A small network was shown many inputs. Here are its activations along a few directions, one row for each input.
In each table, some parts of the input vary, and every possible input appears once, in random order.
A made-up example of a description, with smaller parts first: one of 6 places along a line, together with either a single point or one of 9 places along a line or (one of 2 separate values, together with one of 5 places around a ring).
Shared parts are said once, and a part with two or three values counts as separate values.
(in the rows, 128 means zero)

Other details of the inputs shift rows strongly along two fixed directions, in all tables alike. That doesn't count.

A family of inputs:
R1: [170 178 162 175 102 126 101 112 136 103 124 141 110 161 150 100]
R2: [108  83 111  81 135 122 146 144 126 147 112  82 148  91 110 166]
R3: [ 79  89 124  88 147 139 135 132 123 139 156 103 137  77 124 171]
R4: [ 92  89 119 114 157 121 156 150 120 137 154 122 130  85 100 184]
R5: [117  82  94 103 147 112 159 153 132 143 116  87 149  91 114 161]
R6: [230 154 158 202  96 136  92  98 161 107 139  84 139  37 115 100]
R7: [175 162 148 142 101 134  83  98 128 122 107 147 119 164 133  77]
R8: [181 166 146 174 107 116  92 116 121 111 109 150 118 165 128  92]
R9: [100 135 116 111 133 109 146 153 121 135  92 142 116 219 153 126]
R10: [162 111 120 151 124 129 133 122 132 134 138 111 144  67 109 132]
R11: [ 75 155 124 118 139 122 139 138 115 118 125 162 114 194 155 133]
R12: [ 74 128 132  82 139 148 142 132 125 136 135 169 104 198 144 117]
R13: [ 67 146 109 107 145 132 147 141 128 123 126 168 118 193 165 110]
R14: [155 189 154 142  94 147  96  94 141 111 125 133 121 164 146  81]
R15: [ 93  82 113  88 141 138 144 132 112 152 146 114 142  82 109 169]
R16: [ 94 120 106 111 149 117 134 144 114 132 116 171 121 182 147 107]
R17: [159 120 132 158 120 122 127 123 121 130 137 112 141  80 103 153]
R18: [170 116 134 159 127 136 132 121 150 125 147 106 134  54  98 126]
Description of these inputs: one of 3 separate values, together with either a single point or one of 5 places along a line.
Question: The inputs of R4 and R12 match in every part but the choice among 3 separate values. If R9 is changed in the same way as R4 into R12, which row does it become?
Answer: R2
Question: Start at R14 and move only the place on the line of 5, one step at a time. The first step leads to R3. Which rows follow, in order?
Answer: R12, R15, R7
Question: Change only the choice among 3 separate values in R6. List by row number the other rows that result.
Answer: R1, R3
Question: Which other rows agree with R10 in the choice among 3 separate values? List them by row number.
Answer: R5, R6, R13, R16, R18

A family of inputs:
R19: [126 193 161 167 124 113 104 129 135  91 117 173  96 207 181  86]
R20: [221 147 140 171  95 143 111  95 167 109 141  56 154  16  97 107]
R21: [207 203 179 178  61 154 107  82 166 111 113 115 116 164 143  76]
R22: [ 83 105 129 107 156 112 140 151 124 117 152 112 127 103 135 186]
R23: [191 123 136 188 121 143 145 115 143 130 161 104 136  32  92 146]
R24: [120 179 159 115  93 142 101 117 111 131 105 157 107 231 144 109]
R25: [202 106 106 157 132  79 143 153 146 139  71  56 145 103  89 144]
R26: [106 185 141 151 124 124 100 120 108 112 121 177 116 214 159  90]
R27: [ 37  86  91  80 165 128 179 153 125 145 164 109 140 102 137 194]
R28: [134 159 153 162 130 121 130 138 123 103 125 197  75 217 154 102]
R29: [102 107 104 116 149 124 116 117 109 131 133 124 149  79 116 146]
R30: [ 41  37 108  28 169 136 161 158 113 168 136 105 132 108 121 175]
R31: [137 113 133  91 108 137 114 109 112 147 119 101 142  87 102 151]
R32: [ 61 140 124  62 127 149 164 135 135 131 108 166 113 235 162  97]
R33: [136 117 116 109 130 129 111 108 112 131 133 105 146  82 113 145]
R34: [135 194 151 144 105 130  91 111 114 112 118 161 111 227 157  92]
R35: [ 92 119 118  81 143 134 121 136 126 134 119 158 107 212 173  88]
R36: [245 127 144 191  95 127  85  82 133 125 142 110 153  15  61 117]
R37: [180 162 106 165  93  87 129 152 113 119  48 152 137 235 168  82]
R38: [172 144 148 148 112 138 104 118 142 129 115 196  99 210 150  48]
R39: [ 41  56  86  72 183 129 146 161 118 153 144 126 133  93 136 156]
R40: [142 138 127 168 128 130 136 120 147 125 155  92 147  40 124 143]
R41: [ 23  60  78  63 187 135 200 177 117 154 153 166 134 125 118 169]
R42: [127 111 154 120 126 128 123 133 136 119 134  90 125  87 108 183]
R43: [ 31  85  79  78 173 131 173 163 129 139 146 128 144  91 134 158]
R44: [236 133 159 214 101 124  93  95 123 124 157  92 143  12  53 138]
Question: What do these inputs look like to the network?
Answer: either one of 2 separate values or (one of 4 places along a line, together with one of 6 places around a ring)
Question: Change only the place on the ring of 6 in R29. List by row number the other rows that result.
Answer: R19, R26, R39, R40, R43

A family of inputs:
R45: [160 116 135 144 124 135 119 115 135 128 146 101 140  55  99 139]
R46: [143 114 135 132 124 135 121 118 129 130 146  94 141  59 103 153]
R47: [141 114 132 132 128 133 119 118 130 128 146  92 143  55 105 152]
R48: [ 15  60  63  41 181  97 190 191  98 162  93 154 129 215 149 168]
R49: [145 115 135 132 126 135 123 118 133 129 146  95 140  59 103 151]
R50: [209 189 141 175  85 105 106 123 139 111  60 151 113 240 159  53]
R51: [141 109 132 132 130 134 128 122 136 130 149  88 143  47 103 156]
R52: [159 120 132 147 123 135 119 115 137 126 145 100 142  55 105 135]
R53: [ 14 100  99  60 169 128 160 158 104 143 134 182 113 204 159 144]
R54: [ 21 102 102  65 166 132 165 158 111 142 135 181 111 204 160 141]
R55: [135  73  95 110 142 100 151 156 123 149 102  67 158  72  95 175]
R56: [182 207 166 175  89 137  94 100 141 102 110 175  99 220 161  53]
R57: [182 207 166 175  87 137  91  99 138 103 110 175 100 221 161  54]
R58: [ 18 100 102  61 165 131 161 156 104 146 134 183 112 205 156 146]
R59: [144 119 132 136 125 134 123 118 135 127 145  94 142  59 108 147]
R60: [180 209 162 178  90 136  95 101 143 101 110 173 101 218 166  51]
R61: [161 125 138 156 124 131 121 118 138 122 147  99 137  58 106 142]
R62: [156 123 135 152 126 129 115 118 131 123 146 100 140  57 105 145]
Question: What do these inputs look like to the network?
Answer: one of 3 separate values, together with either a single point or one of 5 places around a ring
Question: Change only the choice among 3 separate values in R60. List by row number the other rows that result.
Answer: R52, R59
Question: Start at R58 and move only the place on the ring of 5, one step at a time. The first step leads to R45. Which rows follow, in order?
Answer: R54, R52, R53

A family of inputs:
R63: [156 111 115 115 129 129 100 117 119 135 119 111 142 111 116 112]
R64: [ 88  79 111  62 144 126 153 145 115 146 124  95 149  86 106 179]
R65: [154 168 150 168 108 147 105  89 133 117 160 166 130 112 127  86]
R66: [145 102 129 120 125 115 127 122 128 130 123  58 156  33  82 187]
R67: [132 160 133 136 117 119 136 135 146 120 103 123 124 188 141 106]
R68: [ 82 111 110 102 148 105 144 150  99 139 113 156 116 165 120 160]
R69: [204 145 139 150  94 141 114 103 141 132 114 124 126 144 116  94]
R70: [189 139 137 161 103 121  82 110 118 124 105 135 136 131 123  82]
R71: [137 145 117 124 113 125 138 134 154 119 102 133 120 172 168  80]
R72: [187 158 135 181 118 109 123 126 149 106 112 110 128 125 152 103]
R73: [ 71 111  96 100 155 109 162 157 143 128 113 123 132 154 158 143]
R74: [ 85 106  92 119 171 105 162 170 126 132 115 157 125 154 149 143]
R75: [117 120  99 113 139 126 148 140 142 126 110 153 116 179 158  89]
R76: [158  88 123 112 114 135 143 128 136 149 137  61 160  32  89 174]
R77: [155  96 115 158 149 111 145 151 129 139 134  85 148  38  77 172]
R78: [137 185 150 161 101 160 107  91 140 102 149 128 129 109 136 110]
R79: [113 157 169 113 117 162 108 113 144 127 142 152  96 164 159  94]
R80: [113 111 106 106 140 132 153 144 132 138 119 136 122 166 125 111]
R81: [163 165 179 169 108 143  96 108 138  95 157 128 103 121 140 116]
R82: [183 153 142 132  99 133  85 111 132 124 102 103 143 128 135  89]
R83: [ 78 147 156 108 131 151 120 126 137 111 144 152  99 173 156 129]
R84: [110 142 129 112 116 124 140 133 131 134 107 133 124 195 145 136]
R85: [ 83  87 113  98 152 102 153 147  99 138 129  98 137  94 108 200]
R86: [200 142 144 171  91 133 114 111 132 132 110 140 129 139 116  99]
R87: [ 84 163 125 131 137 138 130 124 115 112 163 192 118 166 145 122]
R88: [ 78 127 123 129 144 143 140 124 112 116 179 124 139  73 126 172]
R89: [143 128 127 144 126 106 101 127 111 125 118  96 139 111 127 141]
R90: [ 49 121 109  87 159 152 146 115 120 146 169 168 121 138 138 130]
R91: [ 38 130 117  82 144 162 149 124 119 143 158 150 124 128 150 138]
R92: [135  86 146 119 148 151 115 108 143 141 181  95 128  18  91 156]
R93: [156  74 103 151 146 117 147 144 139 131 131  95 157  20 101 146]
R94: [192 161 153 176  95 118 117 113 131 122 114 110 125 142 129 125]
R95: [ 92 127 153 116 139 142 119 125 127 125 155 191 100 175 148 105]
R96: [ 62 110 133 101 161 130 137 149 115 121 168 173 103 148 136 157]
R97: [185 154 134 172 108 108  79 117 117 122 106 127 127 133 122 101]
R98: [197 157 144 181  99 120 112 118 130 129 110 134 122 142 115 117]
R99: [156  79 114 148 139 124 148 144 130 141 134  89 155  33  76 154]
R100: [ 76 105 106  80 140 128 167 159 130 144 119 121 131 160 136 133]
R101: [ 90  98 106  69 146 128 147 135 109 142 115 148 122 168 123 138]
R102: [116 125 126 112 124 120 130 131 108 132 103 172 118 189 131 111]
R103: [ 98 141 121 105 128 115 109 133 119 127  98 128 131 186 151 123]
R104: [186 163 147 180 110 114 124 125 139 114 114 104 127 136 127 110]
Question: The inputs of R98 and R69 match in every part but one. If R87 is changed in the same way as R98 into R69, which row does it become?
Answer: R90
Question: What do these inputs look like to the network?
Answer: one of 6 places around a ring, together with either one of 2 separate values or one of 5 places along a line
Question: Change only the place on the line of 5 in R104. List by row number the other rows that result.
Answer: R72, R85, R89, R94
Question: Change only the choice among 2 separate values in R96. List by row number the other rows that result.
Answer: R87
Question: Change only the place on the line of 5 in R67. List by row number the other rows that result.
Answer: R66, R73, R84, R103
Question: Which other rows agree with R82 in the place on the ring of 6? List them by row number.
Answer: R64, R71, R76, R79, R91, R100

A family of inputs:
R105: [ 77 140 132  94 137 140 134 133 126 134 127 179 102 221 159 102]
R106: [200 186 162 181  93 137  95  97 152 103 128 113 123 123 134  90]
R107: [163 163 146 152 109 142 110 106 147 115 129 115 126 121 134  95]
R108: [187 176 162 175  93 140 103  99 140 116 133 120 123 125 126 105]
R109: [117  88 101 104 141 116 153 146 124 146 119  88 149  90  97 167]
R110: [ 39 134 114  91 155 125 161 155 121 124 129 185 105 226 174 128]
R111: [100 134 100 111 140 104 145 152 110 135  86 175 119 236 151 108]
R112: [105 100 115 118 147 133 150 137 136 131 149 104 140  61 114 155]
R113: [126  79 103 116 144 109 157 158 132 142 114  91 142  88 115 165]
R114: [135  94 117 111 131 111 131 142 122 138 110  84 147  94 116 154]
R115: [133 104 135 132 137 131 138 129 131 128 151 113 130  72 103 157]
R116: [ 74  93 113  94 155 125 141 142 116 133 149 100 144  71 117 187]
R117: [ 81 160 129 101 128 138 123 127 124 121 114 169 110 219 171  94]
R118: [200 159 142 155  91 119 101 109 133 120  92 108 136 141 117  95]
R119: [177 150 135 159 109 137 103 106 131 121 131 140 129 118 129  88]
R120: [125 110 131 141 132 131 144 131 128 131 153 109 138  65 105 167]
R121: [122 111 115 137 144 124 128 131 128 128 147 107 142  60 113 145]
R122: [107 105 128 116 135 130 131 128 114 138 149 100 143  64 105 180]
R123: [ 87  87 122  91 150 128 136 136 112 140 149 110 133  79 105 182]
R124: [ 93 145 129 116 138 132 123 136 117 126 123 194 103 219 158  91]
R125: [131 102 132 127 137 137 134 130 136 134 149 116 133  72 104 144]
R126: [111 143 112 113 126 115 151 148 125 131  86 169 113 237 152 100]
R127: [ 47 126 110  71 144 143 151 136 118 141 128 186 110 228 170 109]
R128: [196 161 157 182 106 129  94 104 133 108 131 135 119 118 119  98]
R129: [ 80  84 107 120 159 120 150 147 106 140 158 118 144  66 105 192]
R130: [188 172 148 189 106 122  96 106 141 102 129 126 127 114 132  98]
R131: [ 84  83 119  95 156 131 149 140 119 143 158 108 132  78 104 184]
R132: [214 171 156 177  86 147 101  91 152 114 126 132 126 116 129  69]
R133: [120  82 106 107 142 114 149 153 128 144 119  81 145  88 114 167]
R134: [ 49 127 113  68 139 140 139 133 110 138 120 186 112 228 170 110]
R135: [224 155 139 187  99 105  99 118 140 118  88 111 131 136 130  87]
R136: [203 170 167 165  88 142  79  90 144 113 121 125 121 123 123  81]
Question: What do these inputs look like to the network?
Answer: one of 4 places along a line, together with either one of 2 separate values or one of 6 places around a ring
Question: The inputs of R110 and R130 match in every part but the place on the line of 4. If R112 is changed in the same way as R110 into R130, which row does it become?
Answer: R121
Question: Change only the choice among 2 separate values in R109. List by row number the other rows that result.
Answer: R133
Question: Change only the place on the line of 4 in R114. List by row number the other rows that result.
Answer: R113, R133, R135
Question: Which other rows agree with R116 in the place on the line of 4? List them by row number.
Answer: R114, R117, R118, R122, R123, R134, R136
Question: Change only the place on the ring of 6 in R108. List by row number the other rows that result.
Answer: R105, R106, R107, R127, R131
